Each row below holds a small network's activations on one input, seen along a few directions.
In each table, some parts of the input vary, and every possible input appears once, in random order.
A made-up example of a description, with smaller parts first: one of 8 places around a ring, together with either a single point or one of 11 places along a line or (one of 3 separate values, together with one of 4 places along a line).
Shared parts are said once, and a part with two or three values counts as separate values.

Table:
r1: [  0   7   8  30  22  -5   3  11 -13  -3  -9  -1   3   2  11  -4  12   9]
r2: [  0  -5  35   1 -18  12  19  -7  11 -21  -7   9 -22 -36  -1  -4 -52   0]
r3: [ 10   7   7  22  16   1   1   7  -5  -3 -12   0  -2   5  10  -2   8   1]
r4: [ 21   6  12  19  12   0  -6  14  -6  -1 -11  17  -6   4  18  -4   7  -7]
r5: [  8  -6  -3  15  -2   1  20  10  -2   7  -5 -12  -7 -14  20 -15  -1  -1]
r6: [  1  10  46   5  -1  12   3  -8  10 -33 -14  25 -17 -18 -10   8 -40   0]
r7: [ 18   7   7  24  12   1  -4  10  -4  -4 -10   7  -3   7  15  -6   6   2]
r8: [ 10   5  -3   6  11   1 -17  -3  -2  -4   1  10   6  24  -7  10  14   2]
r9: [ 16  -3  -2  13  -4   0  19  16  -3   6  -4  -1  -8 -16  23 -17  -1  -4]
r10: [ 16   3   2   3  12  -3 -21   2 -10  -1   2  13   4  23 -13  12  13  -5]
r11: [  1   5  -5   3  16  -2 -12  -3  -3  -6   0   1   7  25 -14  11  15   1]
r12: [ -5 -10 -22 -17 -11   0   7   0   1  14   5 -21   3  -7   5  -7  -1  -2]
r13: [ -3  -6  -2  23   5  -4  22  12 -10   8  -3 -11  -2 -17  22 -16   2   6]
r14: [-8  8  0  7 18 -4 -9 -2  1 -6  5  8 14 22 -6 10 20  3]
r15: [-11 -11 -18 -10 -10  -4   7   5   1  13   6 -22   7 -11   3  -7   4   3]
r16: [-11   7   0  11  20  -3 -11  -3  -7  -1   4   4  11  24  -7  11  21   9]
r17: [  5  -9 -21 -16 -15  -3   3   4   1  15   6 -15   0  -9   5  -9  -1   0]
r18: [-16   1 -17 -15  -1  -5  -8  -8   2   7   9  -9  14  12 -16   7  17  -1]
r19: [  0  10  10  25  19   1   3  11  -1  -6 -10   3   5   4  15  -6  13   3]
r20: [-17  -7 -16 -10 -10  -7  11   4  -1  16   8 -17   7  -7   9  -5   7   5]
r21: [-12  -9  17 -31 -29  11   6 -18  15 -13   3   0 -13 -30 -16   4 -48   1]
r22: [-20   1 -18 -11   1  -7 -10 -11  -2  13  12 -10  11  16 -15   7  16   6]
r23: [ -3  -3  -1  18   2   1  22  14   1   4  -3  -8   0 -15  25 -19   3   2]
r24: [  7 -13 -15 -18 -18  -4   0   8   1  17   4  -5  -2  -9  10  -6   0  -8]
r25: [ -9   9  36 -14  -2  13 -11 -22  13 -34  -2  28  -9   0 -29  21 -31   2]
r26: [  4  -1 -15 -22  -8  -5 -17  -7  -2  10  10   3   6  16 -15   6  10 -10]
r27: [  2   1 -21 -18  -5  -5 -14  -9  -1  10   9  -4   5  13 -18   6  10  -3]
r28: [ 19  -9   1  14  -5  -1  11  16  -3   9  -4   1 -11 -14  25 -17  -4  -6]
r29: [ -9   2 -19 -21  -5  -2  -9 -15   4   9   7  -7   9  15 -14   8  14  -4]
r30: [-16   2  18 -35 -21   9 -10 -30  14 -20   5  14  -8  -9 -37  21 -35  -5]
What is each input in this table made of?
Answer: one of 5 places around a ring, together with either a single point or one of 5 places along a line
Changing only the place on the ring of 5 turns r20 into r13. The same change can be made to r12. Which row results?
Answer: r5
A walk changes only the place on the ring of 5. It starts at r30 and steps to r21. List the rest of the walk in order.
Answer: r2, r6, r25
List by row number the other rows that have the place on the ring of 5 in common with r14.
Answer: r8, r10, r11, r16, r25

Table:
r31: [-10   1  22   9  -4   1  15   3   1  -8 -10  -7  -9 -28   9  -6 -25   9]
r32: [-23  -3   1 -28  -9   6  -3 -22  13  -8  11   5   7   3 -24  15  -9 -10]
r33: [ 10   0  17  17   1  12  11  -2   2 -16 -11   0 -17 -15   5 -10 -26  11]
r34: [ 19   5  34   1 -21   9  11   1   9 -17  -8  27 -25 -32   7  -7 -41  -5]
r35: [  1  -1  -2 -20  -1  10 -20 -20   7 -12   1  -1  -2  16 -29  16 -11   2]
r36: [ 21  10 -19  41  31 -13   9  40 -14  19 -13 -13  15  16  48 -20  52  -4]
r37: [ -8  12 -31  20  33 -15 -21   2 -15  21   9  -8  28  45   0   3  61   2]
r38: [ 18 -14 -60  15   1 -26   6  28 -26  51  14 -29  12  18  24 -21  58  -1]
r39: [-14  -7  18   9  -6   9  28   0   8 -12   1   5  -7 -27  12 -10 -24   5]
r40: [-22  -5   3 -27  -5  -1 -15 -12   3  -4   5  -5   7   5 -26  22  -8   7]
r41: [  8   1  17 -36 -21   8 -19 -17  13 -14   3  26  -9  -1 -26  19 -26 -17]
What is each input in this table made of?
Answer: either one of 3 separate values or (one of 2 separate values, together with one of 4 places along a line)

Table:
r42: [-11 -14   2 -28 -23 -10 -29 -20   2  11  14  -3  10  -6 -20   8 -19  13]
r43: [ 10   0 -20 -23 -20  10  30   2   6  -4  -5 -36 -12  -8  -1  -9 -19 -11]
r44: [  4  -5  29  17   2  -5  11  28 -14  -5 -21  26 -13 -21  24  -3  -6 -33]
r45: [-12 -23 -14 -30  -8  -7 -14 -12 -17   1   0 -12  -2  -2 -36  10 -10   6]
r46: [ -1  -7 -14 -14 -22  22  15  -6   9   1  -2 -21 -10 -20   1 -25 -16  -4]
r47: [-15  11 -21  47  28 -13  11   9  -8  18  15 -17  25  22  26 -13  50  29]
r48: [ -2  -7 -43   3   4 -32 -20   9 -26  43  16 -25  20  19   2  -6  52  11]
r49: [-14  -3  -1 -33 -18 -19 -19  -8  -1  14  17   9   6  -9 -23   6  -2   6]
r50: [-28  -7  25   9   7  11   3 -14  19 -17   4  -1  13  -1   3  10 -18  23]
r51: [ -7  -3 -11 -30  -7 -15  -8  -9 -13   9  -4 -32  -6   4 -40  15  -8  -2]
r52: [-29   9  10  20   7   2  17 -19   8 -17 -18 -18  -8   2 -11   6   1  23]
r53: [-34  -1  16  15   9  20  13  -9   0 -21  -6  -9  -2   3 -12  -2  -6  21]
r54: [ 26  12  22  26   5  -3  13  11 -12  -7 -24 -13 -27 -19   2  -8 -27  -3]
r55: [ 20  -5  -4  -8  18  16 -16 -14   2 -24  -2  14  -8  29 -29  21  -8  -3]
r56: [ 17 -20  35  13  -5  11  -3  17  -1 -12 -17   9 -17 -20  22   0 -33   5]
r57: [ 29  16 -33  25  32 -11 -25   7  -7  18   6   1  20  50   8  -1  55   0]
r58: [ 16  13   8 -11   9  17 -30 -22  13 -10  11  27  -5  22  -7  24 -16   9]
r59: [ 25  -8 -11  45  24 -10   1  48 -31  22 -26  -9   3   5  44 -24  34   0]
r60: [ 27  26  -2  -1   6   4 -11 -19   2 -17   3   2  -9  35 -29  15  -7  -1]
r61: [ -1 -11 -10 -32 -22  24   9  -1  15   2   1  -9  -5 -21  22  -4 -27   2]
r62: [-18  -4   3 -26 -16 -20  -3 -16  -8  25  17  14  10  -6 -20  10  15 -14]
r63: [-38  14  19  21   1  -7  23 -10   8  -9  16  22  12   0   7   2   7  -2]
r64: [ 14  -8  32   8   1   2   7  30  -4  -9 -16  22 -19 -23  19  -2 -16  -3]
r65: [ -7  -2 -11 -15 -20  -1  24   1  17  12  11   5   2 -21  18 -13  -2 -35]
r66: [-30  15  23  10  14  -2   7 -10  19 -10   9  13  13 -12   0  -1  -1  18]
r67: [ 22  -8  19  27   5   5   6   8 -16 -16 -19   6 -24 -26   6 -14 -27   5]
r68: [ 15  -5 -50   9   7  -7  12  20   0  38  10 -34  15   0  39 -28  42  -5]
r69: [  8  15   6  -2   3  -2 -10 -10   8  -8  16  41   2  31 -10  20  10 -27]
r70: [ -1  -6  -9 -34 -19   9  13  11  18  -1  -1  -2   3 -24  14 -15  -8 -13]
r71: [ 15  15   4  -8  -1  12 -29  -1  13 -25  -3  30  15  13 -20  24  10 -12]
What is each input in this table made of?
Answer: one of 5 separate values, together with either a single point or one of 5 places along a line
Changing only the choice among 5 separate values turns r61 into r42. The same change can be made to r68. Which row results?
Answer: r48
Change only the choice among 5 separate values in r63. List by row number the other rows that result.
Answer: r44, r62, r65, r69
List by row number the other rows that have the choice among 5 separate values in common with r55.
Answer: r57, r58, r60, r69, r71
Change only the place on the line of 5 in r53. List by row number the other rows that result.
Answer: r50, r52, r63, r66
